Each row below is a small network's average activation on inputs in which a field has the value named, seen along a few directions.
Related values have similar rows: they may be neighbours, one step apart, or belong to one group.
In the rows, zero is written as 500.
Random noise pushes rows far along 24 fixed directions. That doesn't count. These rows show it; they differ only by the noise:
[523 699 553 476 499 718 654 763 738 619 559 511 233 547 601 507 704 658
 616 703 135 410 248 444 497 691 592 662 519 372 443 620 408 598 379 207]
[592 491 457 586 368 378 581 513 518 635 384 547 409 582 458 509 568 633
 316 501 524 488 436 387 309 395 658 577 659 519 542 533 291 721 444 626]
[398 504 449 651 353 456 550 727 567 466 587 613 472 527 464 491 514 355
 491 676 328 417 270 402 490 302 645 569 458 479 519 625 339 654 535 432]
[321 678 396 404 669 635 483 566 368 402 520 361 678 358 346 555 226 598
 648 419 620 758 567 575 502 399 627 554 797 650 466 559 510 358 597 453]
[557 326 698 629 264 198 507 397 634 390 511 531 690 591 601 500 762  89
 476 551 602 569 667 429 178 423 303 403 338 316 321 406 524 655 606 482]
[470 566 542 645 515 321 569 389 531 588 286 331 429 533 587 569 581 415
 413 552 471 513 529 493 203 437 662 629 557 725 383 285 589 422 476 509]
[628 283 462 548 535 483 599 417 612 439 562 499 500 462 502 500 537 352
 611 422 452 521 616 639 488 670 335 494 541 534 493 465 564 541 448 439]
[486 575 807 399 443 312 715 462 563 440 295 427 938 565 463 385 466 369
 552 645 515 592 628 597 350 417 301 565 456 211 615 348 664 564 493 534]
[231 208 271 373 440 540 556 646 228 475 478 620 495 446 430 509 496 470
 731 386 294 522 589 683 571 437 370 546 520 257 497 832 461 468 736 452]
[651 529 803 481 519 437 636 491 719 447 703 653 574 488 519 586 669 228
 301 787 607 539 378 396 269 565 455 712 487 364 407 394 510 728 541 430]
[409 496 541 548 460 522 661 646 634 555 604 414 433 546 465 476 409 461
 433 552 418 484 475 507 356 330 528 287 435 646 597 389 421 662 556 582]
[649 447 387 393 808 575 515 432 738 556 493 423 517 340 479 420 611 676
 509 541 291 439 535 279 226 491 512 609 509 702 405 335 411 240 413 717]
[372 518 418 469 380 160 313 545 423 615 757 455 465 605 502 149 926 494
 503 370 510 571 665 374 482 644 606 280 438 600 346 444 648 383 541 437]
[364 497 465 264 143 541 567 510 596 571 235 232 510 225 635 900 318 624
 340 513 567 340 433 574 178 374 472 520 454 205 555 626 320 680 665 437]
[272 584 627 723 320 605 615 547 652 470 269 372 330 505 671 796 221 512
 476 501 751 509 532 619 442 527 605 284 401 466 356 445 602 532 424 582]
[571 357 404 556 414 166 530 569 458 470 590 494 645 573 455 407 599 582
 497 473 452 358 301 489 439 768 346 653 526 462 624 404 545 501 483 359]
[334 236 631 449 568 307 450 392 587 514 551 366 554 546 704 389 664 474
 572 453 515 462 359 478 252 611 558 453 359 350 354 548 441 442 390 425]
[814 244 741 509 515 457 438 452 379 557 467 648 431 669 461 357 718 328
 328 326 594 483 293 528 533 712 473 692 111 403 546 589 727 480 505 490]
[458 491 234 800 391 409 422 792 278 503 259 645 519 655 585 527 528 614
 714 593 282 356 276 276 516 525 661 636 454 432 570 785 223 452 573 296]
[654 434 584 666 353 796 592 554 643 209 542 635 592 469 324 442 267 442
 498 291 534 512 267 441 594  55 553 436 327 401 356 505 381 425 327 802]
[230 477 688 735 704 270 496 638 617 583 529 495 567 537 279 347 640 721
 318 488 546 571 445 620 617 642 409 348 540 453 562 448 677 535 272 693]
[519 531 444 221 494 528 391 646 464 755 566 429 295 414 235 440 671 516
 570 331 516 550 489 431 498 458 268 655 533 463 526 562 484 496 619 465]
[314 621 375 535 298 444 393 573 559 634 390 476 425 590 581 603 436 609
 164 685 247 532 491 531 386 545 568 518 713 717 602 616 495 777 732 399]
[468 827 568 399 591 512 477 456 295 647 764 427 145 678 590 629 529 735
 530 697 621 458 378 548 703 552 521 491 705 625 634 420 282 745 460 418]
[479 433 694 539 624 565 591 572 589 597 496 501 514 468 366 344 640 415
 402 438 314 523 423 472 377 324 441 481 354 497 469 430 487 453 491 590]
[664 355 460 510 593 666 652 381 382 518 419 496 379 613 605 589 344 428
 337 431 400 520 435 568 276 306 689 507 560 760 583 425 405 592 612 500]


Values of F:
f6: [695 555 387 397 279 552 488 656 484 538 380 430 514 400 327 516 461 465
 498 338 576 374 605 436 518 325 346 401 227 428 692 463 595 458 621 562]
f10: [374 570 578 685 560 572 680 411 290 624 405 574 639 345 380 303 441 522
 496 247 404 605 682 460 438 642 553 570 666 647 258 376 497 151 563 516]
f3: [459 451 645 912 591 391 712 507 507 510 339 347 312 492 454 709 636 434
 682 465 648 553 612 646 378 412 696 442 439 502 367 594 419 580 294 658]
f7: [390 460 637 681 596 599 643 598 608 434 563 480 488 415 377 591 419 348
 386 473 526 687 509 623 326 520 567 526 486 694 346 476 648 493 602 562]
f4: [510 545 544 237 442 515 380 282 467 531 583 403 545 535 728 417 376 452
 652 584 485 459 537 391 471 593 471 544 413 589 471 529 330 476 594 468]
f8: [626 637 665 462 548 378 383 433 217 409 364 611 596 565 506 618 659 472
 319 682 757 507 476 502 580 392 735 673 307 327 584 579 683 475 556 583]
f1: [404 588 531 695 580 606 447 628 221 557 373 520 334 640 514 604 567 427
 555 413 434 560 588 506 530 395 458 377 352 607 411 481 589 354 725 455]
f5: [206 692 582 339 512 573 401 566 502 523 691 508 436 779 485 225 342 434
 846 671 355 599 539 499 754 505 380 529 459 604 470 584 586 454 548 524]
f9: [596 465 478 479 664 601 587 598 434 522 620 560 412 404 170 382 837 430
 517 144 563 708 759 567 524 307 412 325 642 419 395 416 659 429 482 492]
f11: [494 417 516 521 358 387 390 282 576 454 481 334 353 426 359 599 353 559
 382 469 472 292 443 678 640 427 167 642 366 679 588 358 575 497 440 864]
f2: [569 562 535 738 520 420 519 445 445 447 469 349 453 337 589 718 696 493
 491 403 538 380 330 499 336 587 532 592 522 496 294 280 460 310 418 195]
The values of F form a ring.
Q: A walk along F starts at f4 and steps to its neighbour f1. Put f3, f7, f8, f11 in the order it reaches them.
A: f3, f11, f8, f7
Q: List every value one step from f6, in the order listed.
A: f5, f9

Values of Y:
y11: [609 702 554 564 427 700 436 201 583 467 495 380 326 416 585 689 367 578
 307 419 392 399 335 585 637 372 403 560 678 705 377 259 412 469 352 500]
y6: [569 116 200 657 379 347 727 532 453 334 706 786 567 577 456 463 366 362
 332 366 620 568 700 608 493 515 602 248 695 594 554 415 638 662 575 637]
y8: [542 810 558 627 310 456 613 553 589 484 521 520 640 348 595 519 695 271
 543 710 274 393 539 475 634 461 502 468 595 323 502 436 400 636 442  66]
y7: [479 650 542 573 724 646 414 758 359 613 417 513 375 550 307 684 433 745
 481 349 905 675 550 447 552 566 461 310 583 450 592 546 555 503 547 505]
y5: [554 344 326 438 482 714 604 491 466 738 313 386 329 434 499 391 286 569
 541 159 354 355 485 535 512 474 552 364 480 632 661 472 398 400 443 411]
y2: [650 610 252 461 394 428 432 662 348 259 437 343 546 319 272 805 425 749
 519 453 793 443 510 553 535 454 614 631 309 519 579 537 724 283 610 737]
y3: [476 534 675 434 551 641 569 554 415 439 477 526 553 468 445 625 581 594
 381 379 604 643 487 643 453 510 379 480 538 243 457 518 602 535 572 421]
y4: [506 483 302 296 426 425 327 507 506 588 511 561 492 539 539 342 533 318
 670 561 430 536 729 439 588 726 342 608 470 621 509 527 713 384 664 388]
y10: [151 702 442 458 411 439 374 574 723 460 436 395 543 469 678 518 449 627
 579 769 356 514 348 440 476 562 733 637 746 426 357 667 456 539 379 285]
y1: [230 339 663 765 232 535 795 570 636 347 313 530 714 403 456 546 176 386
 509 470 411 548 344 628 287 430 525 649 463 367 290 598 428 507 509 644]
y9: [558 534 506 535 418 397 586 472 558 558 394 515 578 423 513 555 424 363
 368 467 804 407 514 344 407 314 586 371 560 375 564 302 445 562 394 489]
The values of Y form a ring.
Q: How many steps from neighbour to neighbour lead from y10 to y9, at the fewest?
A: 4
Q: A walk along Y starts at y1 and steps to its neighbour y4. Put y8, y7, y5, y3 in the order it reaches them.
A: y3, y7, y5, y8

Values of M:
m14: [535 552 616 559 536 602 630 550 352 484 267 485 606 443 513 599 563 397
 577 497 398 465 543 548 499 265 404 441 355 283 544 442 462 410 569 434]
m5: [463 481 389 576 591 440 521 371 557 596 385 557 505 498 634 491 485 576
 310 553 299 354 590 408 422 633 373 425 664 673 521 194 530 390 504 470]
m3: [520 535 733 648 671 438 600 488 508 577 515 330 554 468 444 332 694 296
 831 404 537 603 469 425 345 445 644 579 475 511 373 497 325 401 324 324]
m12: [773 648 601 266 439 673 710 465 428 603 464 565 387 645 536 345 489 561
 506 517 436 453 512 420 504 485 640 619 415 496 563 404 513 495 481 539]
m11: [609 505 551 543 394 459 597 476 381 416 331 416 649 638 528 482 409 543
 696 360 588 561 526 569 445 532 393 498 527 394 547 451 490 481 468 399]
m4: [532 446 562 587 623 575 462 334 426 449 657 542 339 480 519 650 628 571
 464 422 487 465 379 643 633 508 285 532 637 422 416 501 350 594 392 439]
m7: [529 506 325 221 597 678 486 591 245 263 870 502 593 640 553 388 410 581
 601 438 442 633 354 503 435 390 759 458 558 635 515 573 482 436 727 318]
m15: [561 572 483 444 705 586 526 689 583 542 520 759 451 708 575 447 510 473
 414 682 579 591 504 307 525 565 633 408 585 479 545 390 697 518 489 432]
m2: [444 760 531 530 383 599 464 713 621 430 624 696 741 476 365 260 487 530
 672 583 515 700 633 319 694 637 574 487 571 368 368 743 477 481 471 502]
m8: [745 410 552 619 464 522 509 517 327 459 636 620 528 363 384 646 687 472
 180 421 399 331 353 583 574 492 291 477 381 387 651 473 425 623 656 367]
m6: [474 376 492 551 744 417 577 561 454 525 504 603 664 569 253 256 488 521
 464 408 483 602 438 506 553 291 529 485 642 502 636 440 501 484 364 644]
m9: [437 260 435 497 572 576 767 703 506 538 671 494 337 381 534 581 472 382
 638 425 676 507 538 509 313 482 807 277 367 464 468 614 377 573 535 499]
m1: [396 460 520 553 502 419 446 565 415 461 468 536 498 511 571 589 554 669
 371 528 595 454 315 415 336 589 612 608 430 405 389 539 492 402 549 524]
m13: [552 542 635 537 559 514 428 383 412 359 497 448 412 888 702 564 495 795
 538 553 533 503 372 567 503 547 481 418 413 463 507 505 515 549 409 624]
m10: [464 463 375 526 603 386 347 535 343 564 358 376 600 526 601 642 343 560
 509 588 498 384 351 518 509 634 488 550 507 588 811 621 383 583 612 261]
m16: [319 430 353 562 443 499 594 617 616 573 684 494 269 541 432 364 503 557
 676 453 299 492 657 586 603 613 376 337 516 709 421 439 548 467 489 644]
The values of M form 4 separate groups.
Q: List the group mates of m7, in the order listed.
A: m11, m1
Q: List the group mates of m16, in the order listed.
A: m14, m15, m6, m9
Q: List the group mates of m4, in the order listed.
A: m2, m10

Values of T:
t1: [380 233 365 553 509 475 638 581 373 527 378 406 434 471 441 559 476 472
 480 361 351 473 507 708 316 353 623 474 431 564 597 644 523 546 617 543]
t3: [898 532 587 392 615 622 512 494 447 560 497 426 430 503 411 562 774 600
 431 399 472 498 392 515 472 214 581 487 441 346 673 627 275 710 386 475]
t12: [515 554 535 517 618 545 390 514 291 491 454 415 663 471 448 508 490 823
 641 304 512 515 410 541 639 709 252 473 503 368 562 569 394 350 494 377]
t10: [364 273 493 621 337 523 398 447 363 444 395 628 461 444 527 487 463 311
 356 301 453 476 352 649 686 559 570 610 387 445 362 688 649 387 547 413]
t4: [679 350 389 542 419 531 814 570 442 290 472 496 620 454 403 511 552 598
 498 189 466 429 449 552 273 387 504 500 426 333 366 272 670 232 464 539]
t16: [322 493 639 517 308 507 579 782 353 708 450 660 274 716 404 358 491  89
 508 356 733 639 411 396 497 236 779 439 381 361 462 638 606 613 618 335]
t13: [475 519 510 470 351 336 424 411 310 397 482 474 706 661 652 390 444 592
 555 587 485 372 521 563 696 457 535 296 345 367 739 592 438 615 472 527]
t15: [582 521 520 496 639 616 568 485 627 398 508 671 629 513 504 558 426 543
 514 608 627 569 620 394 498 435 360 405 638 372 476 362 476 505 430 666]
t5: [457 351 189 494 410 378 483 736 355 421 479 588 586 651 393 349 557 551
 726 389 401 595 501 357 316 467 624 632 539 514 422 665 497 362 669 463]
t11: [763 525 372 385 600 609 610 597 642 444 591 523 486 434 479 454 652 842
 558 434 519 467 395 344 422 645 700 536 595 370 450 503 421 400 274 513]
t6: [602 383 511 553 390 468 641 391 231 545 521 500 495 449 466 407 497 533
 554 261 520 450 653 707 672 758 345 432 433 531 579 477 481 476 530 497]
t7: [500 595 627 677 553 184 340 515 260 582 444 423 617 667 684 599 667 576
 513 650 685 460 293 249 224 603 532 575 450 478 559 499 165 577 597 298]
t14: [329 686 514 385 338 473 664 773 542 554 625 533 570 427 466 447 638 719
 414 522 513 515 614 352 314 558 493 294 544 277 378 345 550 448 633 452]
t8: [767 654 501 515 481 528 600 652 708 399 637 525 458 614 505 539 568 432
 623 560 766 606 669 424 516 591 534 301 450 428 474 347 709 577 414 469]
t9: [370 422 314 536 475 316 550 617 541 498 616 565 451 512 536 564 509 580
 274 675 592 464 585 559 448 600 777 320 573 596 632 544 620 692 553 567]
t2: [516 364 505 400 432 450 542 359 294 522 601 634 455 475 472 411 565 357
 439 378 515 410 505 451 510 300 441 545 468 423 432 386 435 418 577 587]
The values of T form 4 separate groups.
Q: List the group mates of t8, in the order listed.
A: t3, t12
Q: List the group mates of t1, in the order listed.
A: t4, t16, t13, t2
Q: List the group mates of t9, in the order listed.
A: t5, t14

Values of C:
c8: [395 782 591 247 581 566 618 518 436 719 450 366 404 575 540 328 457 535
 644 622 595 648 873 469 429 489 666 360 405 681 539 369 623 418 598 672]
c7: [273 517 563  75 554 415 308 288 429 829 431 665 337 594 590 236 328 456
 589 600 940 501 677 321 874 432 652 418 525 287 566 597 490 515 286 822]
c9: [546 261 917 291 497 580 658  85 893 444 771 430 660 283 688 412 355 551
 292 618 535 417 324 516 178 859 520 722 384 462 339 556 249 625 346 729]
c6: [590 516 359 535 416 700 545 799 661 559 286 419 377 411 427 701 468 458
 703 354 488 518 532 420 335 581 326 556 399 408 396 554 613 373 619 339]
c4: [108 381 427 510 561 301 347 550 545 553 554 643 500 732 476 215 618 486
 527 524 259 550 552 525 697 361 233 298 733 438 482 399 592 528 415 490]
c10: [386 488 295 410 583 374 469 628 284 394 548 616 676 397 579 497 589 668
 692 754 629 354 778 405 715 384 758 162 282 230 723 726 346 480 512 703]
c5: [333 519 686 485 709 389 384 347 519 411 501 470 817 517 516 390 520 538
 471 561 434 505 529 628 672 502 210 377 548 326 594 408 607 457 369 468]
c3: [727 555 634 419 423 753 517 193 317 365 632 252 377 364 587 653 453 541
 542 390 516 492 568 664 475 318 610 430 175 725 392 533 285 430 607 787]
c2: [269 684 744 367 506 607 471 652 843 635 502 507 471 325 602 627 652 449
 210 755 493 471 300 395 371 406 584 465 438 176 400 551 502 656 456 352]
c1: [615 678 728 400 321 736 585 663 531 498 613 577 398 674 480 590 497 510
 335 519 565 630 465 388 322 457 483 444 388 434 422 532 492 693 761 502]
The values of C form a network in which each value has 3 neighbours.
Q: List every value one step from c2, in the order listed.
A: c8, c6, c3
Q: List every value one step from c10, in the order listed.
A: c9, c4, c1
